A small network was shown many inputs. Here are its activations along a few directions, one row for each input.
In each table, some parts of the input vary, and every possible input appears once, in random order.
A made-up example of a description, with smaller parts first: one of 6 places along a line, together with either a single point or one of 9 places around a ring or (one of 2 separate values, together with one of 5 places around a ring).
Shared parts are said once, and a part with two or three values counts as separate values.
In the rows, 128 means zero.

Other details of the inputs vary at random and push rows far along two fixed directions, the same in every table; ignore that.

Rows:
R1: [183 137  82 135 155 157 106 115 121 105 126  91]
R2: [100 102 140  88 117 121 138 160 149 144 148 154]
R3: [178 134  83 138 186 136  79 104 100  71 180 105]
R4: [186 163 100 165 153 118 117 114 125 113 127 102]
R5: [114 136 172 112  98 144 107 141 117 142 130 157]
R6: [173 142  69 132 173 102 150 143 140  94 136 115]
R7: [117 106 158 118 117 131  65 135  94 137 187 163]
R8: [ 44 127 123 124 117 130 134 147 133 142 137 147]
R9: [178 163  99 140 185 110  67 121  79  95 165 109]
R10: [115 119 167 112 119 130  57 145  98 125 176 162]
R11: [183 139  83 148 143 156 132 113 130 127 102  93]
R12: [ 74 133 182 119  73 146 186 107 151 167  46 142]
R13: [114 109 157 121  86 143 106 127 123 150 146 139]
R14: [174 180 107 140 161 124 120 117 100 115 116 104]
R15: [108 100 154 122 106 149 110 123 122 150 132 156]
R16: [174 187 119 158 112 142 189 113 156 132  53  92]
R17: [171 151  91 137 203 119  69 113  81  88 156 115]
R18: [185 158  94 148  99 157 164 115 156 138  67  67]
R19: [102  86 146  97 144 115  99 181 111 118 189 163]
R20: [167 135  62 116 207  88 100 145  96  86 177 122]
R21: [ 96 116 170 126 111 133 118 117 131 123 125 155]
R22: [ 63 122 117 122 108 149 122 166 143 147 142 154]
R23: [101  96 158 125 136 127  82 112 101 116 186 170]
R24: [ 89  94 150 103 133 130  74 106  93 111 180 146]
R25: [115 119 164 127  94 132  98 135 127 154 134 150]
R26: [ 81  99 161 121  91 136 138  99 127 152 114 137]
R27: [107 105 158 124 109 142 101 128 129 148 125 157]
R28: [162 134  74 131 178  96 144 146 119 104 124 105]
R29: [178 140  86 155 161 139 127  99 123 102 131  98]
R30: [ 95 108 157 106  77 136 203 158 186 172  75 127]
R31: [167 164 105 163 108 129 184  98 143 158  56  78]
R32: [176 147  87 133 174 120  72 108  82  90 179  93]
R33: [ 72 102 165  99 111 109 166 146 148 152 124 139]
R34: [ 94  90 153 108 150 102 112 166 115 103 197 163]
R35: [169 145  88 150 170 128 122  98 104 121 118 102]
R36: [101  90 138 102 112 116 134 169 138 132 137 158]
R37: [ 81 111 169 116  75 125 224 142 195 162  75 127]
R38: [161 146  75 117 183 101 147 137 130 114 136 101]
R39: [ 98 121 171 125  68 158 161 126 162 165  54 137]
R40: [ 85 119 172 133  45 134 183 101 154 180  70 116]
R41: [166 174 114 154 128 151 191 106 157 126  45  99]
R42: [103  89 130  87 136 108  93 168 118 118 187 176]
R43: [100 116 164 122 129 105  66 121  91 133 179 157]
R44: [102 112 164 123  84 134 120 112 133 125 149 132]
R45: [ 98 109 165 134 111 129 118 111 136 134 129 156]
R46: [163 143  85 149 128 114 216 141 177 123  58  92]
R47: [106 123 166 109 113 154 110 134 120 137 121 164]
R48: [191 153  87 158 157 126 110 108 112 101 155  94]
R49: [175 178 115 166 107 135 181 112 161 133  52  83]
R50: [ 92 107 147 100 121 109 154 145 155 130 152 154]
R51: [ 87 109 163 125 115 122 113 108 121 147 121 151]
R52: [177 166 106 172 104 135 190 101 158 145  63  83]
R53: [136 168  52 159 172 135 138 146 139 102 138 105]
R54: [ 85  90 149 100 155  96 107 163 100 115 186 155]
Each input here is: one of 3 separate values, together with either a single point or one of 5 places around a ring or (one of 2 separate values, together with one of 6 places along a line).
Question: The inputs of R15 and R35 match in every part but the choice among 3 separate values. If R30 is changed in the same way as R15 into R35, which row does it become?
Answer: R33
Question: The inputs of R43 and R4 match in every part but the choice among 3 separate values. If R28 is changed in the same way as R43 into R4, which row does it become?
Answer: R46
Question: Change only the place on the line of 6 in R27. List by row number the other rows that result.
Answer: R1, R11, R15, R39, R47

Rows:
R55: [ 81  80 160  97 120 112 115 156 129 129 177 166]
R56: [ 87 106 198 117  93 147  76  94 101 134 156 166]
R57: [211 183  33 155 208 119 159 136 132 100 107  73]
R58: [ 70 106 215 130  58 143 112  95 125 152 120 167]
R59: [169 156  54 135 226 107  81 146  88  74 186 113]
R60: [ 75 107 197 116  46 173  97 135 134 173 119 171]
R61: [108 119 118 124 121 126 167 139 154 137 118 125]
R62: [108 117 173 131 104 135  76  96  90 138 156 146]
R63: [244 196  59 181 181 134 111  82 106 104 100  59]
R64: [138 123  76 120 208 109  60 148  84  75 224 135]
R65: [ 70 101 205 117  60 149 106  91 119 159 116 155]
R66: [152 155 111 136  93 125 240 143 191 155  25  87]
R67: [ 85  84 164  92 110 110 117 159 131 126 179 165]
R68: [147 141  90 144  99 134 235 132 193 155  28  85]
R69: [141 151 101 142 102 129 237 136 189 158  17  92]
R70: [160 123  94 112 219  97  59 161  81  79 221 144]
Question: What do these inputs look like to the network?
Answer: either a single point or one of 5 places around a ring or (one of 2 separate values, together with one of 5 places along a line)
Question: Change only the choice among 2 separate values in R61. List by row number the other rows that result.
Answer: R57
